A small network was shown many inputs. Here are its activations along a few directions, one row for each input.
In each table, some parts of the input vary, and every possible input appears once, in random order.
Descriptions start from the smaller parts, as in this example, which fits no table here: one of 2 separate values, together with either a single point or one of 11 places along a line or (one of 4 places along a line, together with one of 5 places around a ring).
Shared parts are said once, and a part with two or three values counts as separate values.

Other details of the inputs vary at random and push rows far along two fixed directions, the same in every table; ignore that.

A family of inputs:
R1: [ 31.9  22.0  16.5   0.6   8.4  -9.2  13.2  -5.6   6.0 -16.8 -13.5 -18.1]
R2: [  0.5   0.2  -0.8 -22.3 -18.7  -6.6  15.3  59.7 -25.5  37.2  -8.8  37.4]
R3: [  5.1  18.2 -13.3  -0.7  21.3   2.0  20.3 -13.1  -3.9   2.0  -0.4 -15.2]
R4: [-31.1 -18.2 -15.5   5.4  15.4  19.2 -22.5 -47.4   6.7   5.4  40.4  -7.2]
R5: [-19.7 -17.2  24.0   0.4 -23.5  35.5 -20.2  41.1 -13.0  17.1  -2.8  15.2]
R6: [ -9.8 -16.3  24.1   2.8 -18.1  27.8 -11.3  31.0 -20.8  15.1 -12.2   8.5]
R7: [-32.2 -29.3   0.0  -1.8  -0.5   9.7 -20.9 -31.2 -12.8  27.6  46.6  15.0]
R8: [ -6.5  -5.9 -19.2   4.6  29.5 -10.2   0.0 -81.2  14.5 -16.0  27.3 -28.3]
R9: [ 38.5  34.9   0.8   3.7   2.8 -28.0  25.7  17.1  19.7 -35.2 -43.8  -3.5]
R10: [-11.8 -17.5  11.6   7.6   2.2   1.2 -35.0 -59.3  13.1 -23.8  36.1 -20.3]
R11: [-13.5 -34.5  19.9  10.5 -11.9   2.7 -43.3 -39.5  -3.2   5.6  28.6  15.2]
R12: [-21.1 -14.1 -24.5  22.3  11.4 -16.2  -9.2 -70.7  16.5  -6.8  29.7   3.7]
R13: [-40.2 -36.8  23.7  22.0 -11.9  37.6 -47.9 -23.3  -4.0  18.3  32.6   6.0]
R14: [ 15.4  10.3   7.2  16.3   1.2 -21.3  -0.8  -8.4  16.6 -19.4 -14.0   4.0]
R15: [  3.1 -12.6  21.0  -1.1 -19.0  -0.7 -22.7  26.2  -1.9  14.5   2.7  22.4]
R16: [ -8.6 -17.2  24.0  -5.3 -19.0  28.7 -26.5  43.6 -12.7  16.0   6.5  17.7]
R17: [-22.4   4.5 -23.8  12.9  25.4  13.7   3.2 -62.3  18.5 -13.7  14.2 -30.3]
R18: [  2.9  17.7 -28.9  -1.9   9.8 -32.8  22.3 -18.5  11.1 -25.2 -10.8  -5.3]
R19: [ 39.9  21.5   7.5  -1.7  -6.0 -16.2  15.2  23.1   9.8 -13.5 -29.7  -4.7]
R20: [-21.8 -20.0  -8.1 -23.1 -23.1  -4.5 -10.9  36.3 -19.0  25.3  14.1  30.2]
R21: [-35.7 -11.5 -17.3  18.9  21.3  18.0 -11.5 -62.9  11.9   4.0  28.7 -20.9]
R22: [ 27.4  19.3   8.4  -2.6  10.4  -6.5   6.2  -9.8  21.4 -28.7 -11.1 -24.0]
R23: [  8.5  15.5 -22.7  -9.4  11.1 -17.4  15.3 -12.8  15.7  -6.4  -4.1  -4.5]
R24: [ 36.0  22.1   6.3   5.0  -0.7 -28.7  23.3  15.0   4.1 -25.8 -42.8   2.4]
R25: [  7.4  12.4 -16.6  -8.4  19.8 -11.2  18.1  -9.6  13.1  -2.4   2.9 -16.2]
R26: [  4.8 -16.7  23.0  -3.6 -18.9  10.4 -16.1  28.2  -6.5  12.2   8.0  11.2]
R27: [ 30.6  13.0  11.3  -0.1  12.2 -10.9   9.1 -18.5  10.1 -25.9 -14.6 -25.3]
R28: [-14.7 -19.3  23.0   7.4 -23.9  33.9 -16.9  34.9 -15.2  20.8  -1.8  11.3]
R29: [-36.6 -42.3  16.7  13.6 -27.7   0.1 -52.8 -22.3  -7.3   1.4  36.8  32.5]
R30: [ -0.8   4.5 -15.2 -14.6  10.5  -3.4  10.8  -2.2   8.5  -0.4   7.5  -6.0]
R31: [ 18.4   5.9  12.9   5.4   8.4   7.9  -2.2  -6.8  -0.9 -14.3 -11.4 -18.5]
R32: [ 27.9  17.5   2.8  15.8  -1.1 -23.3  12.4  -3.6  15.6 -25.4 -24.3  -0.7]
R33: [ -4.3  11.4 -18.3   1.1  18.5   6.5  26.3 -15.8  -2.5  -3.9 -16.0 -22.6]
R34: [  5.3  -2.2   9.3  18.9  21.0  -4.0 -22.5 -71.9  28.8 -26.2  25.2 -31.0]
R35: [ -2.8   2.7 -11.5 -10.0 -11.8 -17.5  18.6  56.8  -8.8  21.8 -17.6  35.2]
R36: [ -4.3  -0.9 -14.8  -4.0   6.5  12.0   8.2  10.9  -5.5  13.8   6.8  -3.5]
R37: [-11.1  -1.6 -18.1  -2.8  -2.5 -15.2   7.1   5.9   3.7   3.4  -0.6  23.1]
R38: [ 18.9   9.2   8.6   0.5  -2.7  -9.4  -7.2  -6.9  16.3 -16.8  -8.0  -2.3]
R39: [ -7.8  -7.0 -15.2  -1.2  -1.9 -19.4  11.5   0.5  -7.8   6.2  -4.9  22.7]
R40: [ 12.7   7.4  13.8  16.3  -4.5 -17.7  -0.9 -11.7   0.9 -11.3 -10.1  13.5]
R41: [  1.4  27.2 -16.8   5.4  22.4   4.1  34.6 -19.0   0.3  -4.5 -16.7 -25.6]
R42: [ 31.6  19.8  10.4   0.8   1.4   7.7  13.2  32.4   1.7 -10.6 -25.6 -16.3]
R43: [-13.8 -15.1  -5.2 -14.0  -3.6  15.7   0.9  31.6 -25.0  27.4   4.7  14.1]
R44: [ -1.2  -4.7 -12.1 -11.0   1.9  -0.8  10.3   8.8  -1.2  12.9  10.6   0.9]
R45: [ 54.0  49.3   6.7  -6.1  14.8  -6.6  38.0  51.4  11.0 -23.9 -54.4 -29.6]
R46: [ 10.3   3.8  21.5   6.5  -0.4  14.6  -8.0   7.1 -10.1   2.8  -1.5  -3.4]
R47: [-12.5  13.2 -21.7  -5.0  10.7   5.8  19.9  -7.6   0.4 -11.1  -8.4 -25.1]
R48: [ 11.3  18.7  14.7  15.8   8.2  13.1   9.5 -13.8   0.6 -12.3 -19.3 -22.4]
R49: [-16.7  -9.6 -20.1  10.2  17.8 -11.9 -15.7 -68.2  20.2   0.0  33.7  -6.8]
R50: [  7.7  16.9 -11.9  -5.8  -3.4 -23.5  32.1  31.1 -11.5  10.4 -21.8  25.2]
R51: [  3.6  -4.2  -7.5 -23.0 -23.2  -5.0  15.1  72.0 -18.1  35.5 -11.9  34.6]
R52: [ 49.7  38.9  11.4  -4.2   1.7 -23.4  29.1  22.0   4.8 -17.3 -41.0  -7.8]
R53: [ -9.8 -17.3  -7.2 -15.6 -11.2  -6.3  -0.8  18.5 -16.9  25.6   5.3  26.6]
R54: [-46.4 -35.7  -7.8  -5.8  -6.8  22.1 -33.7 -12.4 -16.7  21.6  46.6  10.2]
R55: [ 20.6  20.9   3.8   1.0  11.0  -0.2   3.1  -9.3   9.8 -34.6 -12.3 -34.3]
R56: [  3.3  11.2 -20.0 -17.5  11.8 -14.1  16.9  -8.6   5.6 -14.5   3.8 -19.8]
R57: [-22.6 -18.4  21.5  -2.8 -26.3  28.5 -21.0  37.9 -19.6   9.5  -0.4   8.2]
R58: [-13.2  -6.1  -7.6  -9.3   2.4  14.5   0.6  32.8 -10.9  26.1   7.9   8.8]
R59: [ -5.6 -19.4  21.2 -14.0 -34.8   0.4 -26.3  44.5 -16.1  11.7   3.8  28.6]
R60: [-30.3 -18.4  -5.9  -3.3 -13.8  28.6   1.4  34.1 -19.4  35.9   5.7  15.1]
Description of these inputs: one of 2 separate values, together with one of 5 places along a line, together with one of 6 places along a line.
The inputs of R11 and R24 match in every part but the place on the line of 5. If R2 is changed in the same way as R11 into R24, which row does it become?
Answer: R50
Start at R50 and move only the place on the line of 6, one step at a time. The first step leads to R39. Which rows follow, in order?
Answer: R12, R35, R37, R18
Change only the place on the line of 6 in R51. List by row number the other rows that result.
Answer: R2, R20, R23, R49, R53
Change only the choice among 2 separate values in R3. List by row number the other rows that result.
Answer: R46
Change only the choice among 2 separate values in R55. List by row number the other rows that result.
Answer: R54
Change only the place on the line of 5 in R26. List by row number the other rows that result.
Answer: R19, R28, R32, R42
Start at R5 and move only the place on the line of 5, one step at a time. The first step leads to R16. Which rows follow, in order?
Answer: R22, R38, R9

A family of inputs:
R61: [-39.5 -32.3  -3.3  -2.0  -7.0  22.3 -26.9 -14.7 -11.4  27.4  39.9  13.4]
R62: [ 21.9  18.0   0.2  21.2  31.8  -4.4  -2.3 -85.6  33.9 -44.2   1.8 -52.3]
R63: [ 38.2  51.2  -3.5   3.6   9.7 -18.8  44.0  28.7  10.8 -35.9 -59.0 -20.1]
R64: [ 39.4  26.7  13.0  -6.0  -8.4 -11.7  29.3  54.8  -0.9  -8.1 -52.4   3.3]
R65: [ 30.7  25.1   1.8  25.8  26.8 -21.7   9.5 -78.3  24.5 -43.7  -9.4 -36.8]
R66: [ 15.1   6.8   8.9  20.0  23.4  -1.5 -11.5 -79.8  17.9 -31.2  15.1 -39.5]
R67: [ 44.8  43.1 -13.1 -12.4  26.4 -16.0  45.9  16.1   9.1 -12.6 -32.5 -27.0]
R68: [-23.7 -35.6   6.4   2.2 -13.3  -8.9 -47.5 -37.7   7.0   0.6  47.3  20.1]
R69: [ 20.6  30.4 -15.9 -23.7   3.1  -5.2  44.2  60.7  -6.6   0.8 -39.2  -9.5]
R70: [-42.5 -32.7  -7.8   5.3 -11.9   8.2 -23.2 -14.5 -11.5  23.8  30.0  25.9]
R71: [  7.4  21.5 -31.9   5.2  37.7 -11.7  20.9 -69.6  26.6 -38.3   0.6 -49.6]
R72: [-34.1 -30.9  26.4  -5.0 -32.0  33.9 -34.1  52.8 -28.0  30.2  14.7  32.4]
R73: [-28.9 -23.7 -10.1  -4.5 -13.8   3.1  -7.6  14.3 -14.4  19.9  10.4  26.0]
R74: [  0.7  -9.2   8.7 -18.4 -24.3   1.9   8.8  84.5 -30.6  46.3 -12.1  48.9]
R75: [ 13.4   6.9  13.7   0.5 -19.2   1.9   9.3  58.9  -6.1   3.4 -33.0  16.5]
R76: [-15.0 -28.7   7.6  -9.2  -8.8   0.7 -41.6 -21.4   5.7   0.1  44.0   5.3]
R77: [-52.1 -41.7  -7.5  17.1  -4.0  11.9 -39.2 -61.0  -3.6  20.5  53.7  19.7]
R78: [  8.4  10.6  -2.0 -20.2  -3.2   3.5  23.3  55.3 -14.3  21.6 -14.7   7.8]
R79: [-26.8 -22.9  -0.7   2.3 -10.1   5.1 -13.5   0.0 -12.7  29.8  22.9  28.9]
R80: [ 21.9  17.1   9.1  -1.7  -3.0   7.3  12.3  36.6   4.6 -10.3 -28.1 -13.5]
Describe the family of inputs behind these rows.
Answer: one of 2 separate values, together with either a single point or one of 4 places along a line or one of 5 places along a line
The inputs of R70 and R69 match in every part but the choice among 2 separate values. If R74 is changed in the same way as R70 into R69, which row does it become?
Answer: R67
Change only the choice among 2 separate values in R76. List by row number the other rows that result.
Answer: R68
